These are the activations of a small neural network, seen along a few directions. Each row is one input.
Each table varies a few parts of the input and shows all the possible inputs, shuffled.
A made-up example of a description, with smaller parts first: values(2) and (point or ring(9) or (line(4) and ring(8))).
Shared parts are said once, and a part with two or three values counts as separate values.
(in the rows, 128 means zero)

Other details of the inputs shift rows strongly along two fixed directions, in all tables alike. That doesn't count.

Table:
r1: [135 134 120  75 177  86 142 120 124 127 181 115 114 107 124]
r2: [110 121 143 171 115 164 111 112 150 125 104 130 125 146 138]
r3: [132 128 121  65 184  98 136 121 127 124 179 118 120 110 122]
r4: [121 129 124 111 145 124 128 129 125 116 130 134 141 129 120]
r5: [117 122 120 112 146 120 132 129 126 116 131 132 150 130 124]
r6: [104 132 163 200 133 170 109  91 185 131 134 104  77 150 164]
r7: [140 136 126 110 124 131 127 131 122 139 133 133 114 115 122]
r8: [116 133 166 199 129 171 111 107 180 131 133  96  76 157 168]
r9: [131 110 104 134  67 137 130 160  90 128  62 162 194 132 105]
r10: [132 118 122 157  79 140 127 143 113 132  84 140 154 138 122]
r11: [111 132 168 194 138 180 105 106 183 125 131  98  82 160 166]
r12: [ 97 137 169 197 149 181 102  96 189 117 131 105  83 161 163]
r13: [124 121 142 174 100 155 120 122 143 134 105 121 119 144 142]
r14: [135 136 126 110 125 130 127 126 123 137 133 137 114 113 120]
r15: [131 127 136  95 199  91 144 116 153 125 204  83  94 126 154]
r16: [133 131 124 121 132 111 133 133 119 125 134 126 133 125 124]
r17: [117 130 145 173 115 160 112 129 143 116 102 128 129 153 136]
r18: [125 118 131  89 196  95 143 105 154 132 203  90  95 117 150]
r19: [137 148 129 117 129 124 126 136 118 129 133 135 116 119 120]
r20: [125 123 122 115 143 117 132 139 124 116 133 126 148 134 127]
r21: [100 130 167 195 143 181 102  91 188 125 133 105  81 157 165]
r22: [123 130 133  97 201  87 143 109 150 123 203  91  97 122 148]
r23: [114 130 166 198 128 173 111 102 182 134 134  96  75 154 168]
r24: [134 123 126 110 136 124 130 137 122 124 131 124 137 129 125]
r25: [135 138 127 119 131 117 130 134 118 126 133 130 125 123 122]
r26: [124 128 142 177 104 151 119 126 140 127 104 124 121 147 141]
r27: [133 114 119 116 127 113 140 133 123 135 136 120 138 125 132]
r28: [124 115 101 145  66 127 133 144  93 131  68 166 187 124 104]
r29: [130 115 122 155  78 142 127 138 115 135  84 140 153 135 123]
r30: [142 132 127 115 127 121 132 138 120 132 134 125 122 124 125]
r31: [153 137 113  47 160  95 139 150  98 127 159 133 133 104 105]
r32: [137 128 124 118 130 113 134 136 119 127 134 124 132 127 127]
r33: [128 112 120 155  80 144 126 133 117 136  85 142 152 133 123]
r34: [148 146 109  57 156  82 143 141  94 127 160 139 130  98 101]
r35: [121 125 121 163  86 136 125 132 114 125  84 147 155 135 119]
r36: [136 112 102 140  59 129 135 160  88 134  65 159 187 129 107]
r37: [123 113 120 155  81 143 125 128 118 134  85 146 153 131 121]
r38: [133 148 127 118 130 123 126 130 119 128 133 138 116 117 118]
r39: [133 126 124 112 127 123 130 125 122 135 133 132 123 117 122]
r40: [132 145 126 116 129 125 126 126 121 131 133 139 116 114 118]
r41: [120 109 103 136  73 140 126 144  96 128  65 169 192 128 104]
r42: [124 124 124 154  92 147 119 145 115 116  80 147 164 144 117]
r43: [135 148 131 110 138 134 120 142 122 120 131 137 123 126 118]
r44: [130 111 117 115 128 114 139 128 124 136 135 122 138 123 131]
r45: [138 125 124 112 126 123 131 129 122 137 133 128 122 119 124]
r46: [130 135 124 118 131 118 130 124 121 129 133 134 125 118 119]
r47: [127 124 121 116 131 114 133 122 124 131 134 130 133 119 123]
r48: [130 130 124 115 130 120 130 123 123 132 133 134 125 117 120]
r49: [128 124 120 122 134 107 138 133 121 126 136 124 141 127 129]
r50: [124 136 127 110 144 129 124 130 124 117 129 138 134 126 117]
r51: [122 122 131  91 197  91 143 103 154 129 202  92  98 117 148]
r52: [170 154  93  29 124  83 144 171  60 134 135 166 151  84  79]
Description of these inputs: line(4) and (values(4) or ring(9)).
The inputs of r51 and r47 match in every part but the line(4) part. If r44 is changed in the same way as r51 into r47, which row does it become? -> r33
Which other rows agree with r23 in the line(4) part? List them by row number. -> r6, r7, r8, r11, r12, r14, r19, r21, r38, r40, r43, r52
Change only the values(4) part in r41. List by row number the other rows that result. -> r5, r9, r20
Which other rows agree with r48 in the line(4) part? List them by row number. -> r2, r13, r17, r25, r26, r30, r31, r34, r39, r45, r46, r50

Table:
r53: [119 114 132 111 172  88 146 111 125 106 143 107 141 134 125]
r54: [114 114 139 187 105 151 132 119 174 125 121 108 116 156 164]
r55: [ 99 144 130 162 125 170 104 134 138 103  91 152 158 152 130]
r56: [128 101 107 142  69 129 123 119 117 136  87 157 173 120 106]
r57: [135 113 111  87 109 109 144 147 102 108  89 151 191 123  87]
r58: [144 133 124  66 178 103 122  97 128 134 183 124  99 101 118]
r59: [117 130 163 136 172 150 117 100 163 103 132 104 106 152 138]
r60: [134 161 113 138  51 143 115 149  81 144  66 194 150  96  84]
r61: [138  99 133 124 129 142 116 139 124 137 136 108 133 139 140]
r62: [107 100 140 144 120 167 121 122 137 116  81 133 154 152 124]
r63: [143 117 106 125  62 150 130 173  86 153  65 165 178 123 113]
r64: [ 97 117 139 207 109 130 132  92 154 145 123 112 113 134 161]
r65: [141 141 163 157 149 142  99 126 145 119 156  99  83 145 143]
r66: [118 115 117 181  92 123 141 128 123 127 100 130 142 145 147]
r67: [168 170 106  29 137  85 150 160  73 131 149 152 107  82  73]
r68: [144 126 122 123 108 114 142 154 127 140 127 123 146 125 132]
r69: [137 159 136 135 125 139 120 136 127 121 131 141  95 129 127]
r70: [124 110 114 144  84 162 128 145 120 138  86 149 146 138 135]
r71: [124 135 153 179 107 170 124 110 162 133 107 106  83 149 148]
r72: [130 158 165 195 116 166 105 131 155 132 118 119  86 149 150]
r73: [114 118 125 124 123 144 129 117 137 157 133 133 118 109 138]
r74: [154 151 137  99 152 121 129 142 128 140 157 116 104 120 138]
r75: [161 113 117  62 157  79 140 150 114 127 183 101 139 113 121]
r76: [130 127 140 143 173  91 146 119 148 137 182  82  98 134 167]
r77: [127 146 132 125 119 137 123 114 132 147 132 138 108 107 129]
r78: [119 124 125 135 112 120 138 117 147 146 138 126 127 110 135]
r79: [154 143 102  89  91 126 134 158  85 130  97 168 150 114 104]
r80: [ 97 165 151 153 185 154 102 120 162  94 152 127 104 147 139]
r81: [143 125 101  92 126  75 168 136  92 135 137 121 131 107 112]
r82: [137 104 128 152 125 101 130 131 114 127 140 100 141 142 142]
r83: [124 144 145 148 108 156 110 132 115 100  70 157 144 142  95]
r84: [115 136 154 189 116 164  92  88 155 126 117 134  91 139 131]
r85: [155 133 151  87 200 109 118 120 146 125 208  77  79 129 150]
r86: [ 90 132 130 137 205  99 134 110 157 102 182 100 127 145 157]
r87: [158 125  91  16 140  92 163 158  81 147 147 139 132  86  92]
r88: [ 82 123 139 185 141 157 116 120 180 101 122 118 149 164 155]
r89: [120 104 117 144 128  99 130  93 122 135 137 126 137 122 129]
r90: [133 107 115  57 181 106 129 102 127 144 186 122 111  99 123]
r91: [105 129 109  76 177 130 127 145 122 114 148 145 159 125 122]
r92: [141 117 100 129  44 129 152 157  98 136  62 154 171 119  96]
What do these inputs look like to the network? -> line(5) and (values(2) or line(6))
The inputs of r85 and r82 match in every part but the line(5) part. If r79 is changed in the same way as r85 into r82, which row does it become? -> r66
The inputs of r75 and r61 match in every part but the line(5) part. If r78 is changed in the same way as r75 into r61, which row does it become? -> r73
Start at r84 and move only the line(6) part, one step at a time. The first step leads to r60. Which rows follow, in order? -> r67, r69, r72, r65
Change only the values(2) part in r53. List by row number the other rows that result. -> r86
